A small network was trained on made-up records. Each row is its average activation on records with the value named, seen along a few directions.
Related values have similar rows: they may be neighbours, one step apart, or belong to one group.
In the rows, zero is written as 500.
Strong random noise was added to every row along 6 fixed directions; ignore it. To show where, here is one row again and again, with new noise each time:
[315 500 609 559 696 612 422 588 710 521 233 668 290 794 664 205 533 397
 570 329]
[386 423 419 363 468 563 671 403 709 418 353 550 423 747 587 499 343 626
 451 642]
[675 526 376 512 412 522 454 486 398 362 663 379 614 424 556 556 501 572
 621 559]
[454 501 410 385 430 501 632 349 685 502 407 617 398 638 457 598 255 572
 307 577]
[870 690 401 634 463 465 181 583 204 460 871 316 615 162 451 548 610 410
 628 364]
[494 629 495 485 614 545 369 645 553 564 504 443 336 502 562 388 564 429
 487 361]
[429 516 484 531 440 546 603 552 548 387 414 494 542 557 651 515 523 597
 571 540]
[644 535 420 512 424 465 435 341 491 465 576 584 516 494 402 582 329 488
 429 519]


GEDI, 12 values:
kizet: [555 506 511 627 459 466 553 540 390 628 516 619 565 284 385 563 517 369
 424 247]
viri: [741 458 460 587 454 554 413 557 384 447 661 400 568 381 454 402 565 431
 606 380]
gel: [341 488 524 454 588 485 533 446 606 604 391 626 451 521 511 529 455 497
 444 432]
til: [492 667 568 624 497 515 427 737 398 476 524 342 542 353 643 503 696 522
 612 431]
gur: [444 485 532 764 449 564 563 567 528 445 426 725 448 452 566 412 575 396
 471 268]
zab: [538 322 309 315 598 562 495 365 635 434 614 448 361 665 512 404 341 545
 505 595]
fof: [628 507 583 567 402 543 569 641 311 611 561 403 613 281 450 508 685 457
 515 355]
met: [545 537 350 353 592 518 421 470 559 536 640 446 371 468 464 495 377 519
 424 432]
guge: [631 396 465 391 397 466 653 339 425 535 573 410 667 498 439 651 408 581
 546 715]
kipe: [373 585 509 536 585 465 546 653 496 702 477 514 437 299 526 572 600 444
 401 273]
latep: [466 546 502 461 533 542 577 573 531 591 448 512 504 501 569 563 461 578
 532 411]
pina: [701 483 420 568 425 585 523 538 464 452 629 447 566 442 549 521 465 563
 613 431]
Each value of GEDI is a pair of two hidden parts, and every pair occurs once (4 first parts, 3 second parts).
Q: Changing only the second part turns zab into gur. kipe has the same second part as zab; what does that change turn kipe into?
A: kizet
Q: Changing only the second part turns guge into latep. pina has the same second part as guge; what does that change turn pina into?
A: til

PEB, 12 values:
zalar: [308 484 547 418 560 396 490 591 459 529 501 452 439 383 415 512 638 465
 381 554]
larik: [519 589 317 607 429 691 644 645 646 354 471 523 421 538 784 490 428 642
 562 324]
sof: [494 501 408 260 619 488 421 345 626 598 522 451 392 627 490 555 347 555
 461 622]
dapom: [618 538 387 367 387 574 724 596 523 587 597 325 470 412 555 602 472 621
 432 465]
gakam: [478 475 658 620 275 330 462 509 219 203 545 356 802 387 369 582 735 522
 557 900]
pitev: [ 73 621 878 329 521 266 524 543 568 555 223 406 503 634 426 649 629 634
 330 987]
zoke: [332 559 759 672 459 380 510 515 476 571 349 653 499 459 321 512 606 334
 300 523]
bap: [746 360 144 439 442 641 656 464 563 502 754 436 445 373 509 526 311 544
 443 313]
naru: [385 338 660 498 531 426 555 378 438 516 384 585 643 609 434 497 544 457
 595 656]
tosu: [445 775 483 425 720 396 220 639 513 745 648 410 196 296 350 496 539 338
 239 333]
veb: [408 485 579 523 469 467 615 428 534 571 299 653 602 559 529 584 446 525
 512 465]
rom: [364 535 459 265 454 554 701 691 542 474 459 191 467 521 652 546 633 724
 514 694]
Each value of PEB is a pair of two hidden parts, and every pair occurs once (4 first parts, 3 second parts).
Q: Changing only the second part turns zoke into larik. bap has the same second part as zoke; what does that change turn bap into?
A: tosu
Q: Changing only the second part turns naru into sof. dapom has the same second part as naru; what does that change turn dapom into?
A: pitev
